Here are a small network's activations along a few directions, averaged over the inputs that share one value of a field.
Values that are neighbours, or in one group, have similar rows; names and order tell nothing.
In the rows, 500 means zero.
Strong random noise was added to every row along 2 fixed directions; ignore it. To show where, here is one row again and again, with new noise each time:
[504 686 478 622 588 302 723 571 670 308 618 263 198 390 127 819]
[564 641 420 636 555 270 627 599 672 506 521 317 138 289 187 755]
[416 626 360 549 278 690 551 733 189 553 454 503 565 590 592 457]
[409 636 374 549 295 681 573 722 207 511 476 485 561 600 565 481]


Values of TEG:
timi: [798 208 340 313 527 794 435 351 357 497 236 561 509 590 845 187]
dur: [332 370 548 469 389 549  13 365  81 744 448 607 819 777 875 194]
rima: [408 538 609 424 739 156 432 565 687 526 647 682 502 806 363 452]
furub: [304 713 570 596 342 624 663 457 402 351 589 453 495 531 370 707]
pel: [660 383 606 650 547 367 427 562 622 691 410 785 402 113 696 625]
kigig: [564 693 631 520 676 526 646 671 405 310 713 342 656 411 579 646]
pem: [293 453 597 426 549 344 435 523 349 522 569 473 727 919 576 440]
nobi: [458 197 340 202 328 801 405 339 643 685 254 779 626 303 681 165]
muke: [600 385 626 451 471 801 592 136 783 148 597 365 741 548 349 368]
The values of TEG form 3 separate groups.
- List the group mates of nobi, in the order listed. => timi, muke
- List the group mates of pem, in the order listed. => dur, rima

Values of RAMO:
pona: [485 539 567 560 505 520 508 519 343 399 554 467 589 625 619 564]
zuz: [451 660 536 494 532 641 830 488 497  28 685 277 514 616 311 696]
sofi: [374 585 514 486 388 645 612 516 396 349 568 529 577 536 484 546]
daku: [596 527 564 652 639 184 543 437 709 481 549 329 244 398 241 743]
zuf: [537 417 494 403 610 571 446 355 564 492 474 470 513 535 539 380]
kom: [432 557 496 569 402 400 422 581 558 625 507 535 464 306 430 567]
rer: [443 430 592 376 592 632 605 381 549 154 596 443 697 715 459 466]
tuga: [579 358 433 415 428 647 368 589 395 742 339 786 629 491 801 232]
lat: [505 507 408 522 473 299 339 582 504 878 402 562 362 445 493 431]
The values of RAMO form 3 separate groups.
- List the group mates of daku, in the order listed. => pona, lat
- List the group mates of zuz, in the order listed. => sofi, kom

Values of LOVU:
gomer: [479 536 520 584 468 319 418 561 615 711 527 526 367 385 368 603]
favo: [298 616 533 458 355 476 366 602 313 558 526 598 653 715 487 399]
vuve: [505 460 524 446 329 724 482 551 431 478 417 614 614 492 684 347]
ramub: [519 403 532 453 646 470 501 432 640 453 481 509 535 557 452 477]
nupok: [546 481 470 430 533 536 446 379 664 561 459 441 389 173 424 505]
gena: [581 601 441 583 523 621 592 431 338 461 544 423 406 627 551 509]
satub: [598 285 502 485 675 170 326 284 771 766 349 476 236 310 399 479]
bavu: [565 463 420 400 441 630 645 492 543 401 447 557 494 424 384 477]
nubiz: [607 464 402 605 477 508 399 578 350 781 367 486 400 390 590 459]
lel: [584 450 598 606 572 248 477 565 572 495 470 605 379 325 562 726]
zore: [643 492 390 560 500 393 401 520 487 666 383 292 339 419 529 536]
kiber: [140 701 519 461 369 639 709 557 419 214 726 450 679 666 415 591]
bama: [682 464 518 403 878 151 503 391 931 545 526 398 163 399 296 535]
muze: [554 441 539 563 573 521 564 495 633 287 593 511 575 501 464 525]
sel: [523 549 522 603 410 515 526 570 373 555 525 525 613 507 560 531]
The values of LOVU form a tree with 6 forks.
- Name the neighbours of favo, in listed order. => gomer
- Name the neighbours of nubiz, in listed order. => gena, zore, sel
- Name the neighbours of vuve, in listed order. => nupok, bavu, muze
- Name the neighbours of bama, in listed order. => ramub

Values of ZABO:
sov: [517 518 615 395 816 386 627 447 706 316 647 468 499 683 409 510]
med: [550 392 443 398 504 524 356 453 420 662 374 607 580 588 638 276]
lavam: [605 508 598 641 486 597 470 478 305 424 524 538 641 602 621 552]
miv: [418 531 546 460 433 742 800 501 542 126 618 534 659 597 350 538]
mopi: [453 526 537 424 507 684 565 416 560 235 594 461 588 346 524 552]
vun: [632 508 355 638 527 262 400 489 646 846 369 389 177 260 413 547]
desok: [539 218 493 477 525 360 289 428 595 737 346 642 500 479 655 395]
vaf: [724 450 410 658 564 277 377 527 599 813 346 427 161 228 511 524]
sef: [353 562 582 529 422 386 438 645 511 525 570 517 664 465 448 552]
rol: [495 500 339 474 432 599 416 466 393 737 437 399 465 533 534 383]
gat: [568 452 464 431 535 491 410 459 563 680 374 468 352 401 468 394]
rig: [647 487 410 525 428 526 518 661 320 582 385 544 459 447 696 523]
zaru: [533 438 420 393 328 715 446 528 452 549 397 593 577 469 651 320]
zufi: [210 649 601 503 366 552 604 548 297 397 629 639 628 662 486 556]
rur: [438 583 444 583 411 413 391 603 442 647 494 544 458 450 461 536]
The values of ZABO form a tree with 6 forks.
- Name the neighbours of zaru, in listed order. => miv, mopi, gat
- Name the neighbours of lavam, in listed order. => vaf
- Name the neighbours of zufi, in listed order. => rur
- Name the neighbours of desok, in listed order. => med

Values of KOVO:
pom: [615 354 348 455 401 624 411 469 569 725 296 574 367 190 546 428]
lezo: [775 429 359 579 482 575 392 540 504 854 288 519 372 153 696 400]
zeran: [391 528 580 427 492 318 414 516 665 576 552 568 478 387 349 554]
nak: [578 461 603 400 794 328 661 306 843 254 534 428 310 504 316 613]
zok: [477 369 497 336 449 715 470 418 503 471 465 553 560 491 587 356]
difam: [343 413 585 416 458 607 536 502 530 409 596 628 730 494 558 419]
fet: [485 587 591 631 429 359 561 671 500 376 588 435 529 447 384 686]
kis: [500 491 411 399 576 399 571 368 737 528 523 446 311 426 282 401]
gog: [501 614 407 483 491 593 545 467 548 457 530 379 420 405 349 472]
mav: [467 668 515 643 449 500 649 630 348 425 543 436 396 613 398 601]
gomin: [304 591 556 431 655 458 583 462 432 355 680 407 643 817 469 524]
poton: [533 503 550 503 548 635 544 411 291 360 502 260 589 743 573 492]
geme: [282 722 437 514 341 622 714 529 389 322 651 490 639 666 373 536]
tur: [301 528 575 423 324 772 597 487 311 269 565 682 715 506 622 511]
fonot: [548 479 493 576 382 578 532 644 397 408 478 525 609 417 700 578]
tupo: [439 463 580 532 578 290 419 483 634 518 522 577 487 626 415 571]
fop: [547 552 601 569 592 306 468 570 380 467 552 515 540 615 554 575]
mesi: [593 401 592 552 720 242 529 426 832 349 526 507 453 452 345 617]
kiv: [689 385 581 595 602 409 448 470 547 539 506 584 431 428 614 618]
nelo: [353 612 449 411 460 500 498 498 482 528 527 594 529 656 344 464]
giros: [738 408 525 533 613 494 401 485 539 544 401 489 388 384 638 459]
tefu: [337 569 475 536 311 541 418 714 430 521 534 557 657 429 575 474]
pur: [451 449 476 336 514 651 426 381 400 492 469 408 583 755 597 334]
tuf: [664 426 418 669 547 162 284 461 552 941 398 385 217 377 467 553]
rofa: [612 531 359 577 427 674 519 522 334 669 361 444 408 461 546 426]
The values of KOVO form a network in which each value has 4 neighbours.
- Name the neighbours of nak, in listed order. => zok, mesi, giros, pur
- Name the neighbours of gog, in listed order. => pom, kis, geme, rofa
- Name the neighbours of fet, in listed order. => mav, fonot, fop, tefu
Each value of KOVO is a pair of two hidden parts, and every pair occurs once (5 first parts, 5 second parts).
- gomin and geme share the first part; gomin and mesi share the second. Which value has the first part of mesi and the second part of geme? => tur
- fop and zeran share the first part; fop and tuf share the second. Which value has the first part of tuf and the second part of zeran? => nelo
- kiv and fonot share the first part; kiv and giros share the second. Which value has the first part of giros and the second part of fonot? => lezo
- fet and tefu share the first part; fet and rofa share the second. Which value has the first part of rofa and the second part of tefu? => gog
